These are the activations of a small network on made-up records, seen along a few directions, one row for each record.
Records have a field called GISI. Each example row is followed by its value.
Records without GISI are marked missing.
The largest differences between rows may come from other fields.
In the rows, zero is written as 500.
Strong random noise was added to every row along 5 fixed directions; ignore it. To show where, here is one row again and again, with new noise each time:
[580 413 470 418 642 468 365 447 681 462 789 543 336 522 498 506 438 380
 572 621]
[604 465 543 512 497 548 540 417 639 491 770 516 577 514 387 416 550 506
 601 584]
[523 548 570 617 380 527 560 468 599 542 478 564 713 415 523 487 636 651
 364 394]
[491 595 506 313 589 316 458 526 252 469 569 541 615 696 535 388 528 544
 478 470]
[463 570 507 438 529 332 388 508 419 512 409 583 581 531 661 517 515 553
 276 405]
[524 473 505 561 502 495 419 468 699 517 530 583 487 390 594 570 546 530
 361 451]
[568 416 407 507 549 518 584 280 471 509 402 561 632 356 508 473 826 644
 340 417]

[460 649 599 623 281 647 682 615 606 520 493 497 750 452 417 429 592 645
 485 371] : kul
[418 673 622 594 320 642 683 727 529 485 622 476 677 533 464 463 578 704
 641 383] : nazo
[570 565 380 365 551 356 649 335 323 397 345 614 743 566 562 432 730 577
 426 346] : vimer
[528 382 353 424 654 583 582 416 473 429 614 469 372 448 412 522 700 522
 649 460] : nazo
[470 571 477 496 416 511 549 403 518 509 293 564 673 381 608 541 645 595
 239 346] : sato
[519 384 342 420 690 567 500 494 436 463 558 475 275 488 455 529 648 461
 642 514] : missing
[532 502 545 602 377 444 555 336 554 545 243 565 705 331 550 574 482 572
 238 458] : gusi
[390 604 583 645 282 556 586 624 522 540 385 507 724 468 563 563 516 640
 385 377] : sato
[570 341 408 410 599 379 464 296 493 484 564 439 379 484 372 465 500 408
 501 710] : variz
[507 343 460 596 525 727 605 440 553 465 499 456 454 324 384 529 794 614
 619 444] : zeso
[511 515 543 590 380 718 672 549 623 490 686 457 621 443 291 409 574 589
 672 515] : kul
[547 434 414 509 541 571 569 395 494 429 391 562 537 351 504 555 741 625
 476 366] : vimer
[501 512 593 615 311 454 507 399 487 549 453 454 719 499 421 429 448 512
 401 527] : kagiv
[478 480 439 436 557 451 453 490 427 429 396 530 411 489 555 494 512 493
 473 433] : kagiv
[526 621 539 547 406 583 604 553 618 452 546 597 546 500 516 522 521 546
 589 433] : pira
[503 535 521 509 485 484 487 556 401 450 549 505 568 577 451 494 484 544
 579 489] : vimer
[684 422 302 291 715 537 625 235 472 347 653 565 558 537 393 353 695 509
 646 506] : kagiv
[445 559 579 541 362 523 530 536 442 511 533 456 653 560 448 482 448 515
 493 558] : sato
[449 371 425 490 624 538 342 551 538 451 500 491 248 438 545 636 531 451
 541 505] : zeso
[464 423 430 571 526 583 597 486 330 498 436 444 463 464 410 511 798 585
 566 444] : mes
[452 373 410 554 590 738 604 595 575 436 481 504 364 333 484 593 835 678
 668 297] : zeso
[583 505 384 347 600 529 483 488 645 392 649 595 360 450 513 519 449 444
 599 498] : kul
[475 515 488 535 380 450 519 427 498 550 357 513 704 438 510 492 503 576
 290 445] : variz
[623 516 354 261 665 402 620 414 408 369 597 553 466 560 462 389 582 546
 606 484] : gusi
[591 589 340 229 635 260 426 371 533 381 457 666 536 544 699 497 421 404
 307 377] : variz
[355 520 630 665 397 526 501 607 468 565 428 439 501 491 477 571 413 536
 500 514] : pira
[502 372 286 300 747 478 498 403 238 451 398 495 337 483 507 505 722 527
 533 459] : missing
[540 499 571 496 499 620 468 667 661 461 854 461 339 584 357 482 336 408
 826 615] : missing
[590 497 460 337 571 417 524 427 427 413 560 557 535 531 451 485 495 475
 547 531] : gusi
[532 474 543 497 452 501 593 321 407 501 518 429 697 485 448 414 580 569
 429 600] : mes
[486 539 560 719 380 546 527 439 796 594 462 581 566 337 504 583 524 542
 433 437] : pira
[457 606 475 351 578 504 561 638 428 422 576 537 470 634 576 464 625 597
 589 325] : mes

Which value of GISI does each new row have?
[506 440 484 597 487 601 458 550 704 523 526 493 352 361 528 606 504 516
 529 477] : missing
[580 469 557 504 469 495 454 415 640 520 686 444 496 545 433 476 308 326
 539 673] : missing
[489 388 380 449 591 450 492 275 348 505 319 496 566 420 523 464 611 536
 335 491] : kagiv
[344 560 532 497 513 441 338 736 434 499 394 527 339 512 652 648 460 545
 437 332] : mes
[477 483 524 647 413 650 632 471 581 523 350 523 622 345 494 473 624 663
 451 366] : kagiv
[461 491 425 426 571 483 496 495 482 478 542 463 457 482 477 459 505 505
 499 542] : kul
[406 615 472 457 511 633 646 707 483 463 558 528 498 542 446 428 624 652
 692 339] : kul
[452 514 441 529 546 516 456 626 536 508 410 515 352 441 612 616 559 534
 452 402] : missing
[446 523 495 516 429 477 523 485 423 497 407 475 614 486 559 536 544 559
 351 516] : sato
[518 471 498 613 383 645 649 445 615 475 503 495 569 398 482 511 751 624
 509 412] : mes
[531 431 494 578 481 460 345 462 772 503 596 515 356 505 545 541 266 324
 459 581] : kagiv
